Here are a small network's activations along a few directions, averaged over the inputs that share one value of a field.
Values that are neighbours, or in one group, have similar rows; names and order tell nothing.
In the rows, 500 means zero.
Random noise pushes rows far along 2 fixed directions. That doesn't count. These rows show it; they differ only by the noise:
[658 595 474 581 399 514 431 657 334 353 437 575 478 596]
[836 516 381 698 623 336 278 778 275 337 179 685 453 807]
[512 586 515 452 438 582 392 401 637 543 560 454 667 539]
[605 662 521 565 203 613 572 711 204 257 566 560 389 465]


Field G:
g10: [520 433 515 559 433 533 397 435 428 488 543 462 611 527]
g2: [419 578 551 368 471 564 657 555 407 543 484 642 275 407]
g5: [449 477 535 453 708 340 642 589 456 549 404 577 386 453]
g3: [603 694 486 477 461 539 517 594 495 474 548 505 427 547]
g7: [641 270 449 676 610 340 375 550 328 419 378 491 591 620]
g8: [393 369 522 543 642 350 714 666 424 494 413 489 459 432]
g4: [738 609 466 500 538 421 528 716 264 454 331 655 263 561]
g6: [157 457 546 465 266 618 832 411 496 411 859 345 319 133]
g1: [344 275 482 553 411 579 573 395 583 492 642 437 464 321]
g9: [602 558 441 550 528 499 323 476 520 456 313 539 495 703]
G is arranged as a ring.
How many steps from neighbour to neighbour lead from g4 to g6, at the fewest?
> 4
A walk along G starts at g3 and steps to its neighbour g9. Put g10, g5, g7, g1 in the order it reaches them.
> g10, g7, g1, g5

Field F:
f12: [780 420 349 478 699 457 455 644 357 588 354 732 338 546]
f11: [587 478 475 569 636 439 420 534 531 466 361 518 522 546]
f9: [749 381 392 560 467 536 593 798 268 501 425 638 306 546]
f7: [671 654 457 554 469 467 454 725 412 338 422 507 393 680]
f1: [714 341 317 540 627 302 374 563 452 557 377 604 489 602]
f8: [234 394 483 482 713 393 624 419 678 583 460 557 517 415]
f10: [602 765 734 398 325 594 573 640 382 463 449 581 459 621]
f13: [275 574 562 426 460 495 832 489 413 402 656 467 440 380]
f4: [492 429 485 628 433 395 468 519 420 368 544 384 538 455]
f6: [394 532 610 547 535 441 572 585 374 454 416 571 547 446]
f3: [364 420 420 637 251 607 487 450 500 408 639 377 456 426]
f5: [584 619 504 427 801 370 120 404 716 716 238 487 737 746]
f2: [603 297 449 639 625 506 164 209 647 487 421 436 567 666]
F is arranged as a star with 4 arms.
List every value one step from f10, in the order listed.
> f5
List every value one step from f3, in the order listed.
> f4, f2
List every value one step from f1, in the order listed.
> f11, f9
List every value one step from f13, in the order listed.
> f8, f6
